A small network was shown many inputs. Here are its activations along a few directions, one row for each input.
Each table varies a few parts of the input and shows all the possible inputs, shuffled.
Descriptions start from the smaller parts, as in this example, which fits no table here: values(3) and (point or line(11) or (line(4) and ring(8))).
Shared parts are said once, and a part with two or three values counts as separate values.
(in the rows, 128 means zero)

Other details of the inputs vary at random and push rows far along two fixed directions, the same in every table; ignore that.

A family of inputs:
row 1: 117,120,138,116,129,155,146,103,122,126,140
row 2: 108,118,137,110,128,146,151,107,125,133,138
row 3: 135,132,129,126,131,109,119,140,131,127,125
row 4: 133,140,129,127,131,119,115,140,134,120,126
row 5: 124,113,136,115,123,162,146,110,117,131,136
row 6: 131,128,129,133,138,110,120,141,130,122,121
row 7: 135,131,124,129,137,121,116,143,131,120,120
row 8: 137,125,116,135,120,117,120,135,132,118,129
row 9: 113,119,139,108,129,149,148,106,126,136,139
row 10: 137,133,125,126,133,122,115,146,129,123,121
row 11: 136,124,127,138,118,113,122,139,130,124,130
row 12: 111,116,136,114,124,148,150,106,121,131,144
row 13: 119,118,142,116,124,160,145,109,120,130,139
row 14: 138,131,120,129,125,120,117,135,136,118,122
row 15: 120,127,130,138,124,123,96,134,129,127,113
row 16: 126,132,127,133,137,114,119,143,134,120,125
row 17: 110,118,142,108,140,150,147,115,121,137,137
row 18: 144,133,129,132,120,118,116,134,129,121,128
row 19: 134,127,117,131,124,115,120,136,136,119,123
row 20: 125,134,124,128,130,110,121,141,135,122,128
row 21: 124,132,126,130,133,112,120,146,133,124,127
row 22: 132,129,118,130,132,114,121,140,133,119,123
row 23: 132,130,127,131,134,109,121,137,131,120,122
row 24: 135,126,116,132,116,115,121,138,131,122,132
row 25: 131,138,127,130,135,117,116,138,136,117,124
row 26: 122,119,135,107,129,157,147,107,121,131,131
row 27: 130,136,130,131,138,119,115,142,134,119,124
row 28: 139,123,120,134,115,121,118,142,132,126,131
row 29: 137,127,125,136,122,111,120,132,131,119,129
row 30: 116,114,139,113,133,145,151,102,121,131,131
row 31: 141,135,130,128,124,116,117,134,133,122,122
row 32: 108,119,138,112,140,148,150,108,123,128,135
row 33: 136,127,124,134,119,109,121,135,129,123,131
row 34: 116,117,138,112,124,151,147,106,122,134,145
row 35: 136,122,118,139,119,120,120,139,132,119,128
row 36: 114,114,139,110,129,143,152,105,120,134,133
row 37: 130,128,129,130,134,108,121,144,128,126,123
row 38: 139,133,129,131,127,114,118,132,134,119,121
row 39: 138,136,127,132,119,121,114,136,134,119,132
row 40: 141,126,121,137,120,125,117,139,132,118,126
row 41: 114,123,144,109,141,156,145,114,119,132,133
row 42: 117,116,141,120,128,159,146,107,122,127,138
row 43: 94,109,140,117,126,151,131,106,115,142,126
row 44: 140,229,80,227,157,146,181,98,116,230,98
row 45: 139,227,72,224,155,151,180,101,117,228,99
row 46: 130,127,125,138,116,116,120,141,134,122,134
row 47: 118,124,128,134,120,119,98,137,130,135,118
row 48: 138,135,123,125,130,120,117,141,131,121,122
row 49: 134,129,122,126,132,116,118,146,131,128,125
row 50: 116,124,141,109,130,155,146,106,124,131,135
row 51: 129,132,123,133,125,113,119,135,139,118,127
row 52: 116,115,144,108,141,146,148,113,116,139,133
row 53: 134,131,120,124,129,114,119,142,132,126,126
row 54: 138,134,133,128,136,117,116,143,128,124,120
row 55: 141,130,119,133,121,122,116,134,132,117,128
row 56: 133,136,126,131,126,118,116,134,139,117,125
row 57: 140,125,129,135,118,115,119,139,131,127,131
row 58: 134,128,126,136,117,119,117,141,136,125,135
row 59: 121,112,132,110,123,153,148,107,119,134,141
row 60: 129,135,126,126,130,113,118,141,136,125,130
row 61: 115,123,127,139,123,118,100,134,130,128,115
row 62: 131,127,120,131,136,116,120,144,131,121,122
row 63: 137,129,119,126,121,115,118,138,136,126,127
row 64: 131,127,125,141,120,119,119,138,136,118,132
row 65: 131,130,127,128,131,106,122,140,130,124,124
row 66: 119,116,141,108,130,145,149,105,121,137,134
row 67: 124,117,134,111,124,158,146,106,117,130,137
row 68: 144,129,131,136,119,121,116,138,129,122,127
row 69: 137,123,127,140,121,115,121,137,131,120,127
row 70: 110,112,134,109,138,149,151,116,117,134,132
row 71: 123,117,141,116,130,152,147,101,117,128,135
row 72: 132,130,122,137,121,115,119,134,135,117,133
row 73: 141,128,126,131,119,112,118,135,131,126,132
row 74: 142,127,130,139,122,120,117,136,130,119,126
row 75: 135,122,118,136,115,118,121,142,131,123,130
row 76: 139,136,131,126,132,115,117,139,130,122,121
row 77: 136,132,132,131,139,115,117,141,129,121,119
row 78: 102,115,144,116,128,160,126,105,115,141,123
row 79: 113,113,131,109,127,148,152,108,122,133,134
row 80: 111,114,132,107,135,147,152,112,118,133,133
Each input here is: ring(5) and (point or (values(3) and line(5))).
Q: Changing only the ring(5) part turns row 76 into row 65. The same change can be made to row 4. Which row results?
A: row 20
Q: Changing only the ring(5) part turns row 35 into row 28. The same change can be made to row 23. Which row results?
A: row 3
Q: Start at row 46 and move only the line(5) part, one step at a time. The first step leads to row 12. Which rows follow, in order?
A: row 2, row 20, row 21
Q: Start at row 19 and move only the ring(5) part, one step at a time. The first step leads to row 79. Which rows follow, in order?
A: row 63, row 26, row 14
Q: Change only the values(3) part in row 3. List by row number the other rows that result.
A: row 53, row 60
Q: Start at row 47 and move only the ring(5) part, one step at a time. The first step leads to row 43. Which rows follow, in order?
A: row 61, row 15, row 78

A family of inputs:
row 81: 153,137,125,157,95,97,109,143,134,138,122
row 82: 103,181,114,151,157,180,202,81,122,201,134
row 83: 123,172,127,160,156,173,211,75,105,194,120
row 84: 100,181,110,150,159,177,198,78,118,202,139
row 85: 81,44,176,37,157,105,73,158,136,71,111
row 86: 112,152,96,176,141,190,196,77,99,193,132
row 87: 149,133,115,168,117,100,117,143,138,119,128
row 88: 107,169,118,168,114,190,184,66,112,206,127
row 89: 143,145,102,142,134,97,123,159,129,121,123
row 90: 106,75,171,58,141,190,183,58,99,118,146
row 91: 154,135,111,159,108,120,105,157,137,130,122
row 92: 84,165,126,147,193,179,161,80,99,224,83
row 93: 151,136,110,153,95,112,106,154,131,137,118
row 94: 115,172,116,170,130,198,176,64,110,200,133
row 95: 161,154,125,143,136,94,117,144,128,121,118
row 96: 157,139,108,149,98,112,98,148,123,138,120
row 97: 78,71,165,74,116,204,173,67,116,122,166
row 98: 143,161,121,144,128,106,114,147,146,116,117
row 99: 160,145,102,141,127,110,109,148,130,122,110
row 100: 144,154,112,146,120,108,109,140,151,117,112
row 101: 131,49,160,45,114,124,101,150,135,43,135
row 102: 154,152,116,135,139,110,117,168,140,131,119
row 103: 145,149,118,138,142,84,123,154,141,133,134
row 104: 109,154,112,170,119,166,197,66,99,213,138
row 105: 102,135,118,136,168,87,84,158,135,150,88
row 106: 131,144,110,155,90,102,104,142,145,134,130
row 107: 147,132,101,164,116,114,113,155,134,119,123
row 108: 143,148,104,135,141,99,119,166,137,132,131
row 109: 101,66,178,80,130,201,182,65,103,114,153
row 110: 98,78,168,57,145,201,191,84,98,115,144
row 111: 146,133,111,166,119,96,114,140,134,120,132
row 112: 106,164,144,137,175,100,78,162,119,134,83
row 113: 136,144,109,165,112,112,106,141,147,115,128
row 114: 144,148,117,164,113,120,101,140,147,114,121
row 115: 139,48,177,63,111,122,89,133,127,41,151
row 116: 109,51,161,64,105,123,86,135,140,37,160
row 117: 88,48,185,37,157,112,67,157,135,71,104
row 118: 100,72,173,62,138,189,191,64,107,118,144
row 119: 117,172,114,174,138,200,179,60,107,188,127
row 120: 146,139,106,148,127,84,122,140,138,124,123
row 121: 147,133,117,164,108,98,114,147,141,131,133
row 122: 101,161,146,141,172,99,87,167,127,134,81
row 123: 127,177,113,145,164,190,195,88,101,205,126
row 124: 90,74,159,57,144,194,197,85,99,116,151
row 125: 144,133,116,158,95,89,115,144,135,138,129
row 126: 149,168,121,133,138,109,102,148,145,127,126
row 127: 135,157,113,145,128,98,119,148,146,116,123
row 128: 147,137,96,146,123,102,122,155,139,122,115
row 129: 87,93,178,50,147,201,180,77,119,122,155
row 130: 132,157,109,144,130,95,116,145,142,117,128
row 131: 90,156,135,141,173,88,88,165,123,135,93
row 132: 146,148,108,136,138,102,123,169,141,131,126
row 133: 145,152,116,150,94,111,91,135,136,134,125
row 134: 145,131,103,160,107,112,110,158,137,131,129
row 135: 115,168,118,161,155,165,216,76,105,194,127
row 136: 140,131,98,152,96,101,107,152,128,139,129
row 137: 135,48,178,53,89,112,86,133,124,60,152
row 138: 156,154,130,139,140,95,121,156,144,131,123
row 139: 93,94,173,54,144,200,176,64,103,111,150
row 140: 147,150,122,139,139,88,127,157,145,132,130
row 141: 159,138,109,155,111,121,97,151,129,131,124
row 142: 121,55,171,46,125,96,111,144,130,44,155
row 143: 99,65,180,76,121,200,179,68,105,126,158
row 144: 137,46,163,59,110,136,85,145,123,40,147
row 145: 105,51,162,53,83,113,84,135,138,56,162
row 146: 142,147,119,161,104,118,98,144,150,126,127
row 147: 133,149,100,146,122,97,111,138,148,119,124
row 148: 148,139,110,150,124,87,126,143,142,122,119
row 149: 135,150,103,147,120,100,115,141,152,118,119
row 150: 110,151,98,172,132,189,193,80,101,205,138
row 151: 143,132,102,154,94,104,111,155,132,138,125
row 152: 155,136,110,163,117,122,108,154,134,118,117
row 153: 37,86,192,57,184,185,163,91,92,131,120
row 154: 144,137,92,144,126,98,118,152,135,123,119
row 155: 126,65,165,42,114,123,86,131,140,40,142
row 156: 161,157,128,135,143,96,113,150,136,132,125
row 157: 160,153,111,139,135,108,113,155,125,120,115
row 158: 131,143,107,160,106,107,99,141,146,128,138
row 159: 161,140,123,159,112,106,101,140,132,131,129
row 160: 144,132,113,163,110,95,111,143,137,132,138
Q: What is each input in this table made of?
A: line(4) and (values(2) or (values(3) and line(6)))
Q: Changing only the line(4) part turns row 122 into row 153. The same change can be made to row 129. Which row results?
A: row 82
Q: Changing only the line(4) part turns row 158 into row 94. The same change can be made to row 84. Which row results?
A: row 126
Q: Change only the values(2) part in row 105. List by row number the other rows that result.
A: row 131
Q: Change only the line(6) part in row 95. List by row number the other rows that result.
A: row 90, row 115, row 137, row 156, row 159
Q: Change only the line(6) part in row 83. List by row number the other rows that result.
A: row 81, row 109, row 118, row 138, row 143
